Each row below holds a small network's activations on one input, seen along a few directions.
Each table varies a few parts of the input and shows all the possible inputs, shuffled.
Descriptions start from the smaller parts, as in this example, which fits no table here: ring(8) and (point or ring(9) or (values(2) and line(6))).
Shared parts are said once, and a part with two or three values counts as separate values.

Rows:
row 1: [-30.2  -5.1  -7.4  26.3   0.1  21.8 -31.8  -1.6  15.4  -4.5 -17.8  -0.5
 -15.2  15.1  25.0  29.0]
row 2: [ 42.2  28.7  20.2 -47.0  13.5 -16.5   4.6  19.6  23.5  35.2  13.2  -3.3
  19.1  15.6  10.7 -40.0]
row 3: [ 39.5   3.5   7.9 -31.0   5.3 -31.9  -7.1   5.7 -33.0  13.8   9.2 -19.4
   8.9 -13.0 -11.5  -5.9]
row 4: [-31.9 -10.2 -10.0  21.1   3.1  17.6 -30.8  -2.3  14.1  -2.4 -17.4   3.3
 -13.4  10.3  21.2  24.3]
row 5: [ -3.0  -6.8   7.6 -10.0  -5.8  19.4  33.2  -6.4 -34.9  -0.8  23.6  24.3
  23.7  -3.6 -31.9 -16.3]
row 6: [ 55.1  11.3  14.4 -47.8   8.7 -27.7  -3.1  12.9  -0.4  10.6  17.0 -12.3
  12.7   1.7   1.9  -9.1]
row 7: [ 10.9 -10.4   6.4   0.4  -5.5   4.9  22.1  -9.6 -43.4   5.4   5.5  15.6
  19.5  -6.9 -44.7 -22.2]
row 8: [ 24.1   1.4  -4.6  -6.0  -5.6 -17.4   7.1  -3.3 -38.0  29.7  -4.7  -9.0
  10.5  -5.4 -32.3 -18.4]
row 9: [-30.8  -6.3 -13.1  25.1  -5.2  19.7 -30.0  -7.4  13.6  -4.7 -13.2  -2.1
  -5.5  14.6  29.7  25.8]
row 10: [-30.2 -10.3  -9.3  19.4  -3.6  18.1 -28.5  -8.9  14.8   0.8 -10.9   4.5
 -14.3  11.7  27.1  21.9]
row 11: [-29.4  -5.1  -9.8  32.2  -3.2  24.2 -30.4  -1.8  15.9  -4.6 -14.7  -2.1
  -8.6  13.3  30.6  34.0]
row 12: [-16.1   9.2  -2.5  17.4  -1.8 -32.3  94.5   3.0  52.4 -78.5  10.1   0.9
 -37.6 -53.2 -25.6 -23.0]
Q: Describe the family of inputs behind these rows.
A: point or ring(5) or line(6)
Q: Which of the alternatives is row 12?
A: point

Rows:
row 13: [ 26.4  16.5   7.0   1.2  17.7   5.9 -39.6  24.3  28.4  14.7 -14.0 -20.5
  13.9  22.0  16.1  12.2]
row 14: [-14.7  -7.4  -0.8 -20.3   0.4  26.4 -56.2   5.7 -10.8  60.1 -14.8  16.8
  -9.9  34.5  20.6  13.2]
row 15: [-20.2  10.0  -5.9  -0.7  19.2 -15.3  77.4   4.4  26.5 -18.9  -2.7  17.6
 -14.2 -26.1 -41.0 -43.5]
row 16: [-27.0  -4.2 -30.3  29.5  -7.3   0.8 -28.0 -17.4  11.5   1.5 -13.4 -14.4
 -29.3   0.4  32.5  57.7]
row 17: [-15.0 -13.0  -2.5  29.4  -0.9   3.8 -40.6 -10.6 -46.6  19.7 -28.6  -9.6
  16.0  13.7  -7.2   0.9]
row 18: [-24.7 -14.1  -6.5  -7.1  11.5  18.3 -51.7  -2.5 -54.8  36.5   5.5  14.0
  25.0  10.0   6.0  -7.1]
row 19: [-31.4 -19.5   8.1  32.1  -2.8  23.4  51.1  -6.0  12.1 -42.8   5.0  50.9
  -7.8 -18.9 -42.5  -5.8]
row 20: [ 24.9  -3.2 -11.0 -21.7   5.3 -37.7  51.1  11.2  -6.0 -22.3   6.4 -18.3
 -28.5 -36.6 -38.7 -25.0]
row 21: [ 23.1   5.4  19.3  12.4 -10.3  11.0  25.2  -2.3 -57.7   6.4   1.1   2.0
  22.0  -5.8 -35.4  -5.5]
row 22: [  4.4 -19.6   6.4   8.9  -5.7  -6.4  24.5  -3.1 -26.8 -42.1  14.8   9.7
 -25.6 -22.6 -43.4  16.2]
row 23: [ 36.4   4.9   2.3 -49.0 -17.3 -19.3  32.0  -2.8 -31.6  33.1  38.8  -1.2
  48.1   5.9 -31.6 -27.4]
row 24: [ 50.8  27.0 -10.1 -16.8 -19.0 -29.6  44.8   4.1 -29.1  16.2   7.0 -12.7
  28.8 -10.6 -42.7 -36.5]
row 25: [-24.3 -25.1 -21.3  22.4  -8.0  -4.5 -31.5 -28.4 -24.3 -32.6 -20.4 -11.4
 -13.7  -7.8  -3.8  33.9]
row 26: [ 60.9  18.3  14.8 -17.6   6.9 -34.9  -4.8   6.8  18.4  12.6   3.3 -14.2
   7.0  -6.3  10.6 -32.2]
row 27: [-38.1  21.7  -1.4  23.2   0.1  25.0  13.8  18.4  52.6 -42.2   7.7  -2.1
  -5.9  17.6  47.2  15.0]
row 28: [-25.9  28.7  20.8  -7.0   6.4 -20.2  31.6   1.7  57.2 -30.7   7.7  -4.2
 -26.9 -18.6  14.7 -32.9]
row 29: [-51.7 -35.0 -17.9  45.7 -18.4  34.6  -1.4 -27.2  13.5 -34.7 -21.8  21.7
   3.1  -1.8   1.7   8.9]
row 30: [-11.2  -2.7  -4.9  30.2  -3.4  12.1 -47.4   1.3   1.7  51.7 -31.1 -11.8
 -14.3  28.5  12.9  19.2]
row 31: [ 10.3  -2.2  21.3 -20.6   2.2  29.9  13.2  -5.7 -63.2  26.8  33.3   9.3
  37.1  -7.9 -19.3  -7.5]
row 32: [ -6.5   9.9  -8.1   3.4  10.0 -12.5 -13.5  25.6  31.2 -23.1  -3.7 -23.2
  -6.0  -7.7  42.1  46.0]
row 33: [-50.3  -8.0 -26.1  53.2 -24.3  46.9  -0.5 -19.9  40.1 -14.1  -2.6  10.3
 -21.0  16.3  41.4  23.1]
row 34: [ 59.8  -0.9  21.6 -57.8  11.2 -24.9 -11.5  -4.2   8.8  21.4  22.6   8.7
  15.9  22.7  18.4 -27.2]
row 35: [ 16.1   5.2  12.4 -23.4   7.1 -51.4   9.2  13.2  31.9 -18.7   4.8 -24.1
 -28.0 -41.8  20.7  -6.3]
row 36: [ 27.9   7.3  12.9 -49.4  19.5  18.6 -47.4  13.4  17.0  21.7  -4.8   6.4
  14.4  40.9  20.8  10.5]
Q: Describe the family of inputs behind these rows.
A: line(4) and ring(6)
Q: The inputs of row 29 and row 25 match in every part but the line(4) part. If row 33 is changed in the same way as row 29 into row 25, which row does it become?
A: row 16
Q: Change only the ring(6) part in row 36. List by row number the other rows that result.
A: row 14, row 18, row 23, row 31, row 34
Q: Change only the ring(6) part in row 21. List by row number the other rows that result.
A: row 13, row 17, row 24, row 26, row 30

Rows:
row 37: [  1.1   3.8   6.1  -7.2   1.1 -12.5  47.3   1.2  18.2 -28.1  13.7   9.2
  -8.6 -20.9 -17.2 -21.9]
row 38: [  4.1   3.6   2.0  -1.3  -2.9 -13.9  45.6   0.4   6.7 -31.1  13.4   1.5
  -3.1 -23.4 -18.8 -13.3]
row 39: [-31.1 -10.2 -14.2  26.6  -4.4  18.6 -38.6  -8.6   6.3   5.6 -19.0  -2.2
 -11.3  14.9  26.0  27.7]
row 40: [-28.4  -2.9  -8.4  27.2  -1.4  22.9 -33.0  -2.3  18.1   4.2 -17.8  -0.1
  -7.4  18.4  29.3  23.0]
row 41: [ -0.5  -1.4   2.4   3.8  -0.6 -12.4  38.5  -0.9   0.7 -29.2   5.7   3.6
  -9.3 -23.5 -25.0 -11.8]
row 42: [ 85.3  19.0  22.0 -68.5   8.9 -47.5  16.2  14.4 -40.5  42.3  23.1 -15.9
  32.4  -7.4 -35.3 -46.6]
row 43: [-23.7  -5.7  -9.2  20.7  -2.8  19.2 -35.1  -2.9   8.4  -0.3 -11.0  -4.5
  -7.6  14.2  30.5  33.3]
row 44: [-29.1  -4.9  -6.5  15.2   2.8  20.6 -35.0  -0.8  18.8   2.3 -12.5   2.0
  -9.7  16.9  32.0  24.0]
row 45: [ 54.2   3.8  16.5 -51.5   6.1   6.6 -56.4   5.4 -58.4  80.6   9.6  -1.7
  50.1  39.1   0.1 -11.8]
row 46: [ -6.0   0.3  -1.6   6.4  -3.0 -12.6  42.9  -2.2   0.4 -22.4   5.8   3.1
  -9.1 -25.0 -24.8 -15.8]
row 47: [ -0.5   7.0   1.7   4.1  -2.6  -8.9  50.7   1.7  15.1 -25.3   7.9   6.1
  -5.5 -18.6 -22.4 -20.9]
row 48: [-25.5 -12.5 -10.7  24.5  -1.0  19.8 -43.1  -5.4   6.1   1.3 -18.9  -1.1
 -11.0  15.3  25.5  34.2]
Q: Describe the family of inputs behind these rows.
A: values(2) and (point or ring(5))
Q: The inputs of row 43 and row 38 match in every part but the values(2) part. If row 48 is changed in the same way as row 43 into row 38, which row does it become?
A: row 41
Q: Change only the values(2) part in row 45. List by row number the other rows that result.
A: row 42
